Each row below is a small network's average activation on inputs in which a field has the value named, seen along a few directions.
Values that are neighbours, or in one group, have similar rows; names and order tell nothing.
(in the rows, 500 means zero)
Random noise pushes rows far along 23 fixed directions. That doesn't count. These rows show it; they differ only by the noise:
377 449 627 410 398 501 317 441 445 511 473 516 436 464 276 547 300 599 383 496 513 553 486 259 375 613 409 508 494 458 492 219 627 682
464 615 590 398 419 561 588 336 475 528 528 519 650 375 439 451 313 511 681 528 577 567 473 302 371 517 391 369 324 248 375 330 462 652
618 482 470 565 243 575 608 541 570 520 388 468 478 470 408 608 593 497 619 485 577 541 449 574 501 475 428 371 567 433 524 575 443 348
352 613 505 547 463 522 534 489 470 647 524 517 565 663 491 342 483 506 499 484 601 442 462 488 477 375 493 460 375 328 531 384 431 454
346 602 625 522 651 537 522 396 574 430 568 491 563 667 372 338 526 533 428 263 524 379 439 402 390 375 475 506 438 430 497 526 358 467
350 409 540 467 428 426 553 502 387 462 616 454 608 567 572 532 584 501 431 388 430 556 304 461 528 474 608 493 441 443 412 534 551 618
453 541 463 394 464 540 569 384 569 535 349 556 510 414 495 459 659 579 368 452 417 516 338 534 421 368 543 570 773 554 591 662 436 762
543 439 493 564 314 424 515 351 521 393 533 489 488 446 663 588 533 634 407 640 386 414 418 257 499 488 605 513 596 329 537 572 468 687
354 536 585 365 792 443 494 529 499 610 598 615 457 574 421 474 513 506 355 482 554 564 510 452 404 601 568 486 629 564 636 504 420 539
391 451 610 623 570 423 455 480 619 338 533 582 679 518 411 607 584 618 518 447 491 398 426 476 282 534 404 469 406 505 515 535 601 356
404 720 633 317 551 639 507 437 544 402 510 357 436 357 460 548 379 457 513 568 594 659 354 667 652 422 435 494 600 572 515 430 509 475
530 395 371 385 461 473 492 647 450 681 561 542 550 608 671 423 581 391 348 566 532 389 496 498 282 478 566 574 455 432 625 391 605 537
442 242 521 526 308 505 566 498 543 619 423 551 482 577 443 449 628 533 456 441 502 416 469 201 319 668 429 635 523 285 536 444 529 636
509 450 473 392 464 596 541 498 482 421 364 332 453 377 549 450 517 359 538 517 542 528 450 520 569 470 436 672 477 536 515 503 472 510
525 506 483 407 562 485 579 660 532 518 625 433 395 615 414 462 502 295 480 290 612 605 535 360 282 514 433 580 292 442 296 480 509 478
576 547 495 257 376 618 547 474 370 499 593 361 574 387 558 457 427 616 519 524 554 454 729 417 618 457 414 308 611 233 461 491 256 745
531 490 545 491 457 410 479 408 371 345 365 508 506 635 503 430 406 472 455 548 534 360 320 373 516 462 523 458 304 502 574 360 434 398
447 634 529 391 532 242 494 567 457 552 643 481 551 667 646 494 452 569 338 477 468 496 323 517 443 513 527 531 402 473 316 484 559 451
437 523 611 536 510 512 501 322 399 259 434 186 602 444 530 467 529 383 465 661 731 430 585 481 395 419 521 681 387 462 321 519 592 480
461 549 418 538 647 582 540 537 810 460 451 578 485 356 608 485 453 497 612 483 485 473 597 460 481 436 276 651 389 421 600 438 428 480
612 379 454 539 582 730 376 484 514 451 340 701 623 346 178 442 386 493 664 433 417 405 542 431 386 415 388 338 481 652 593 407 513 543
453 581 562 447 590 343 521 444 479 360 557 466 424 600 652 554 431 431 448 551 560 451 444 368 331 487 623 607 368 520 513 442 496 401
530 718 520 514 401 416 744 479 419 588 433 432 498 578 431 422 442 401 507 267 543 434 731 559 365 460 513 374 247 344 596 470 386 340
455 608 439 411 323 501 536 791 477 589 601 450 437 474 437 715 390 660 595 448 448 544 581 484 446 323 412 389 610 489 280 501 541 458
793 560 401 427 464 236 572 448 530 601 419 569 345 693 706 536 476 413 258 649 555 536 226 447 458 500 731 494 614 574 463 538 402 421


BAZ, 14 values:
mekit: 482 342 440 386 562 367 320 547 503 219 449 386 666 615 610 411 672 743 311 275 351 297 316 415 577 364 267 603 483 534 318 670 304 613
dege: 538 323 410 461 622 349 464 577 301 598 348 560 755 516 521 441 446 598 541 566 390 331 403 424 553 451 498 371 478 637 513 511 354 374
zeza: 534 606 569 442 556 502 711 407 436 178 439 332 504 279 380 453 408 376 452 259 227 487 440 345 482 370 461 596 287 587 287 664 599 678
vimig: 554 708 577 460 710 719 684 438 556 526 589 615 408 693 343 155 576 372 453 655 738 339 538 262 336 458 384 396 453 223 619 507 350 547
romab: 515 524 522 492 550 505 527 408 509 652 396 524 484 505 383 331 615 493 399 526 594 570 543 550 529 604 457 550 591 462 457 559 482 684
vizun: 522 535 553 386 332 470 635 534 447 281 516 230 380 462 629 705 496 379 479 510 651 577 603 491 502 451 482 476 379 393 553 426 480 436
fus: 446 312 491 453 439 573 630 685 368 525 455 527 579 672 415 493 649 532 449 332 472 355 436 500 538 369 528 371 601 516 573 528 437 473
ligeb: 432 457 505 431 656 440 602 671 627 587 598 669 335 630 513 629 465 373 456 257 581 680 713 549 410 655 440 477 335 507 579 273 566 502
gapez: 504 421 546 668 490 482 468 329 700 646 659 362 727 457 599 359 639 573 462 490 426 421 451 422 412 675 411 671 532 260 371 689 523 470
nesa: 551 483 543 710 603 551 591 321 688 422 331 569 594 420 387 346 529 513 556 468 430 377 519 404 511 551 290 599 358 416 464 517 555 556
dotuf: 489 408 505 756 513 371 472 480 358 515 347 484 622 589 272 507 466 506 390 374 541 540 634 566 641 509 513 347 346 577 377 498 485 404
kolu: 597 459 539 514 471 265 549 464 604 435 533 443 497 588 588 713 660 667 314 693 726 636 466 398 434 620 443 480 704 397 143 698 467 579
beku: 509 615 470 539 431 390 451 575 495 537 487 478 494 451 492 541 538 551 475 518 329 486 376 622 384 477 530 595 516 656 467 609 682 399
vima: 563 564 441 449 602 472 508 599 436 518 437 658 503 593 343 339 620 661 307 486 383 297 466 474 535 404 425 329 630 526 691 675 315 560
BAZ is arranged as a ring.
- A walk along BAZ starts at mekit and steps to its neighbour nesa. Put romab, fus, dotuf, vima in the order it reaches them. => romab, fus, vima, dotuf
- Which values are neighbours of gapez? Give them in the order they are listed. => ligeb, kolu

GOLEV, 14 values:
fufi: 662 592 542 395 522 462 665 495 567 459 508 334 482 354 499 596 546 417 347 464 460 504 601 597 368 532 494 564 607 528 456 642 632 528
feda: 475 623 436 316 490 526 393 508 400 658 492 443 623 524 543 327 372 547 548 508 519 475 354 507 576 380 407 388 442 439 561 386 273 448
kova: 567 297 265 395 365 634 367 820 478 657 380 503 523 241 384 489 624 571 727 694 388 569 288 445 549 557 212 535 642 563 499 714 408 450
kip: 432 429 599 366 441 793 446 543 551 430 502 465 481 573 459 581 450 396 616 304 627 430 641 754 337 397 485 563 582 671 505 219 755 408
dero: 466 587 572 329 697 670 519 534 419 595 523 425 586 439 223 374 423 229 217 421 708 536 730 655 318 447 460 339 386 480 767 274 581 520
tuvip: 634 584 535 490 518 595 453 451 515 409 478 668 525 593 494 362 368 675 700 542 420 144 555 407 469 485 388 358 468 465 606 435 362 347
moz: 610 549 395 452 563 537 679 651 559 412 494 625 507 560 596 535 580 445 616 394 519 475 532 645 512 367 412 368 394 525 535 555 428 436
besos: 565 602 418 345 581 417 474 633 332 577 596 514 583 543 481 506 410 482 396 370 445 467 610 593 337 301 650 358 505 640 384 510 530 573
megi: 379 383 414 546 507 391 538 623 411 484 391 395 367 517 555 589 624 392 339 479 633 686 679 588 649 531 551 643 454 547 497 533 488 573
vele: 703 393 396 313 501 463 388 485 598 430 577 821 547 494 690 581 610 495 620 451 484 580 384 612 276 669 498 415 508 588 562 502 512 638
vari: 636 324 355 309 589 402 576 421 597 353 153 658 606 415 773 609 427 553 490 506 546 398 529 382 469 413 385 451 461 505 713 312 196 609
direp: 605 528 440 539 372 581 479 489 653 381 447 478 296 655 747 335 502 512 695 453 474 306 530 505 692 491 414 796 430 439 396 465 406 424
loten: 720 362 374 505 593 595 582 675 744 469 467 572 328 413 378 511 542 265 272 366 416 606 454 422 540 490 382 497 446 542 696 474 528 555
didig: 514 471 527 574 541 389 495 455 529 439 661 534 452 465 514 665 514 527 535 581 551 583 630 246 325 600 601 442 489 404 485 565 443 556
GOLEV is arranged as a ring.
- A walk along GOLEV starts at dero and steps to its neighbour megi. Put besos, vari, direp, loten in the order it reaches them. => vari, loten, besos, direp
- How many steps from neighbour to neighbour lead from kip to fufi, at the fewest? => 4
- Which values are neighbours of vele? Give them in the order they are listed. => kova, tuvip

VESEF, 9 values:
toge: 306 394 418 607 355 458 602 543 326 528 409 632 267 574 628 480 587 614 657 760 450 316 700 108 448 545 570 691 519 324 637 509 496 728
zesos: 471 365 552 633 724 560 421 551 583 879 561 600 390 567 422 268 485 500 533 585 391 300 776 384 430 844 496 779 648 494 648 439 619 398
vazip: 177 372 531 499 871 391 678 796 433 183 562 737 404 857 528 669 751 528 476 480 587 449 276 380 542 243 677 520 574 748 396 637 469 512
maza: 635 550 420 285 580 525 513 518 473 455 617 424 438 635 793 416 605 315 693 418 672 493 581 648 390 463 667 627 532 598 442 636 278 367
vor: 389 479 347 891 528 451 672 557 713 566 410 814 597 524 493 410 754 525 526 362 357 489 549 564 530 486 376 480 221 329 703 615 535 561
mon: 286 740 473 444 743 271 333 306 564 138  68 763 140 354 394 363 506 728 540 309 159 548 340 293 424 498 332 891 333 870 669 673 326 807
datiz: 607 417 435 506 582 612 494 623 519 609 517 415 210 537 398 412 239 271 618  36 377 473 902 376 523 573 565 623 355 587 649 381 267 247
seb: 244 492 578 606 573 723 457 523 528 330 498 696 577 426 253 562 289 644 534 344 440 605 597 535 877 355 259 202 299 438 579 153 591 757
riken: 443 295 500 400 412 482 654 451 189 748 649 384 504 521 371 440 558 357 451 337 480 749 420 163 551 616 783 363 594 340 399 673 194 755
VESEF is arranged as a tree with 2 forks.
- Which values are neighbours of seb? Give them in the order they are listed. => toge, vor, mon
- Which values are neighbours of vazip? Give them in the order they are listed. => maza
